These are the activations of a small neural network, seen along a few directions. Each row is one input.
Each table varies a few parts of the input and shows all the possible inputs, shuffled.
A made-up example of a description, with smaller parts first: values(2) and (point or line(11) or (line(6) and ring(8))).
Shared parts are said once, and a part with two or three values counts as separate values.

Rows:
row 1: [  1  17 -14  -5  27  -4 -17  13  19   8   6   1  15]
row 2: [-10 -10   3   0  -5  15  33  30  -6  -2  12   9 -42]
row 3: [ -6  14   3   7  29  -2 -12  15  26  -2   1  -9  16]
row 4: [ -9  18 -24   7  20  -5 -14  -6  19  -2  12  -4  29]
row 5: [-10 -10  -9 -24  12  22  11 -11 -30  -6   7  12  -2]
row 6: [ 10   9 -12  22 -20 -19 -11  -1  14 -10   0   5  33]
row 7: [ 16  -2  14  -2  -3 -34 -22 -10  24   3 -12 -14  16]
row 8: [  3   9  -9 -10  19   6 -24  -3  -1  -7  -5  -8  26]
row 9: [  0 -11   4   2 -27   4  22   0 -20   3  16  34  -5]
row 10: [-23  -8  -5  -8  15  23  32  15  -6  10   1  13 -36]
row 11: [ 16   4  -1   0  29  -4 -22   2  15  -3 -18 -28  22]
row 12: [ -1 -35   3   5 -35  26  29   9 -15  14   2  20 -27]
row 13: [  4   3   1  -5 -12 -28 -29  -9   6   4  -4   2  13]
row 14: [ -9 -15   6  -2 -17  34  23 -22 -33  11  -6  -3 -36]
row 15: [-10 -31  -9 -17   4  44  18  -6 -29   4  -3  -3 -24]
row 16: [ 19  13  -3   5 -15 -21 -12   9  14   4   1  12  21]
row 17: [ 11   7  16  13 -10 -21  -5  19  17  -4  -5  -4  24]
row 18: [-16  -4 -14 -12  20  17  16   5 -11   6  21  22 -12]
row 19: [-10 -21   1 -16 -20 -11   6 -22 -28   8   9  25 -12]
row 20: [ 10  18  18  18  11 -13 -15 -17  16  -4 -20 -31  15]
row 21: [ -2 -19   9  -3 -28   5  38  23 -11   8  -9  16 -31]
row 22: [-13   0  13  -7 -12  17  29 -12 -29   5 -19 -10 -42]
row 23: [  1  28  -8  10  -5 -14 -17 -33  -3 -12  -9 -19  28]
row 24: [ -5 -20  -2   7 -12  33  23  14  -9   0  23  18 -39]
row 25: [ 26   7  13  14  -5 -24  -8  10  29   2  -9  -6  21]
row 26: [  9  11  11  11  10 -12 -12  27  24 -12  14 -14   6]
row 27: [  2   8 -11 -19  16   2 -11 -11  14 -15  -1  -9  39]
row 28: [-18 -24 -13  -5   9  38  25  10 -10  16  12  18 -32]
row 29: [ 24  10   1  12  15 -19 -18  21  28  -2   8 -21   9]
row 30: [  6   2  11   5 -11 -37 -28  -7   7   2 -18 -16  11]
row 31: [ 12  19   2  -5   5  -8 -13  18  17  -8  20   0  10]
row 32: [  3  14  -7  15   1  -4 -12   7  30 -20  24   1  19]
row 33: [ -4  -2  -5   3  -1  13  16  10 -14  -8  33  23 -20]
row 34: [  1   3  -8  -7 -16 -32 -22 -20  13   0   1   2  25]
row 35: [  6   7   7 -13  26   1 -15   6   7 -10 -16 -23  24]
row 36: [  5  29   1   5  -1 -13 -19 -27 -11  -4 -14 -21  16]
row 37: [-10 -41   3  -5 -29  13  12 -14 -24  15  -4  21 -34]
row 38: [  6  12  -6  17  33  -4 -19  10  29   6  -3 -15  18]
row 39: [-18 -17  -4 -18  10  28  25   5 -22  -1 -15   1 -27]
row 40: [-18 -26  10  -4 -24  -5  25  -7 -20  12 -15  13 -35]
row 41: [  7  25  11  14   4 -15 -20  -9   2  -6 -19 -23  11]
row 42: [ -9   9   1  -6  -6  11  15 -31 -37  -3   2  12 -12]
Q: The inputs of row 11 and row 7 match in every part but one. If row 27 is changed in the same way as row 11 into row 7, which row does it become?
A: row 34
Q: What do these inputs look like to the network?
A: ring(6) and (values(3) or line(4))
Q: Change only the line(4) part in row 17. List by row number the other rows that result.
A: row 6, row 16, row 25
Q: Change only the line(4) part in row 38. List by row number the other rows that result.
A: row 1, row 3, row 4
Q: List by row number the other rows that have the ring(6) part in common with row 42.
A: row 14, row 20, row 22, row 23, row 36, row 41

Rows:
row 43: [ -2 -19   7  11 -13  -5  27  24  -8  -1  -3   8 -14]
row 44: [-20 -12  -1   5   3  19   7 -17  10   4  -7  17   8]
row 45: [ -8   2   8  17   3  14  24  19   1   6  16   6 -28]
row 46: [ -7   3 -24 -11  -1   8   2  12  -5  -3  27  25 -25]
row 47: [ -7   7   0   2 -22  16   6 -34 -12  -1   0   5  10]
row 48: [-12  -7   8 -14  13  11   1 -11  -9  12 -18   0  -1]
row 49: [ -2   2  -9  -5  30  16  14   3 -17   3  19 -15 -30]
row 50: [  7   6   2 -17 -13   7  -6 -23 -25   3 -13  -8 -12]
row 51: [ 19  19   9  20   2 -40 -29  12  47  -5  -2 -21  34]
row 52: [ -2  -3  12   8 -34 -17  15 -10  -5  -3 -13  -3 -21]
row 53: [ -4 -21   0 -16  11  15   7  13 -21 -12  -5 -10 -13]
row 54: [ 11 -13 -17 -18  -5   8  19  12  -5   5  13  22  -2]
row 55: [ -4 -17  25   3 -18 -10   6   2  -7  11  -6  15  -7]
row 56: [ 16  28 -10   5  34 -16 -46   1  30  -8 -18 -32  40]
row 57: [ 14  27 -10  11   8 -26 -47  -3  26 -11   9  -8  59]
Q: What do these inputs look like to the network?
A: values(3) and (point or line(4))
Q: The inputs of row 47 and row 50 match in every part but the values(3) part. If row 57 is changed in the same way as row 47 into row 50, which row does it become?
A: row 56
Q: List by row number the other rows that have the values(3) part in common with row 43.
A: row 45, row 51, row 52, row 55

Rows:
row 58: [  7  -7  18   1 -47   6  21 -19 -28  -4  -1   9 -10]
row 59: [ -3   7  -3 -13  12  36  13  19 -12   4  14  17 -37]
row 60: [ -3  25  -7  11  32  14  -4  17  13 -14  12 -20  26]
row 61: [-12   1  -2  10   4  17  15  41   6  -6  28   5 -16]
row 62: [  4  26   1  25   1  -7 -26  -1  24 -16  21 -15  28]
row 63: [ -8 -28 -20 -21   3  20   1 -27 -10   9 -22   4  -7]
row 64: [  9 -16  -7   6   7 -15 -18  14  27  -3  19  21  16]
row 65: [  5 -22  17   8   8 -24  -7  21  14  17 -36 -10 -11]
row 66: [ 13   1  -3  23 -27   0  16  19  29 -11  23   9  -1]
row 67: [ -2  25 -11 -23  45  24 -11  -6 -12   3  11 -17  -4]
row 68: [  7 -24   3 -26 -21 -11  -7 -23 -13   0 -27  16  10]
row 69: [ -2  -3  28  23 -15  -8  22  29   4  16 -15  -6 -36]
row 70: [  0  12   5 -14  -8 -16   5 -42 -18 -15  -6 -22  26]
row 71: [ -1 -19 -34 -20  32  21 -10  15  -6   4  -2   6 -12]
row 72: [  1  24  29  10  11 -27 -10   7  10  13 -34 -36   4]
row 73: [  2 -21  -9 -10  28  11   3  26  25  -2  11  11  20]
row 74: [  9 -21 -11  20 -24 -22 -24 -10   3   5   0  11  19]
row 75: [ -2   3  -1  15 -53 -20   7   2  -2   4  11  16 -10]
row 76: [  2  30  10  12  -9 -31 -22 -27  -2  -5   3   1  27]
row 77: [ -7  16  -7 -18  30   9  12 -42 -27  -9  -8 -15   8]
row 78: [-19  -8   2 -20 -13  22  23 -13 -24  10  -1  15 -40]
Q: What do these inputs look like to the network?
A: values(3) and (point or ring(6))
Q: The inputs of row 73 and row 60 match in every part but the values(3) part. If row 63 is changed in the same way as row 73 into row 60, which row does it become?
A: row 77
Q: Change only the ring(6) part in row 78. List by row number the other rows that result.
A: row 58, row 59, row 61, row 66, row 75
Q: Change only the values(3) part in row 76. List by row number the other rows that result.
A: row 74, row 75
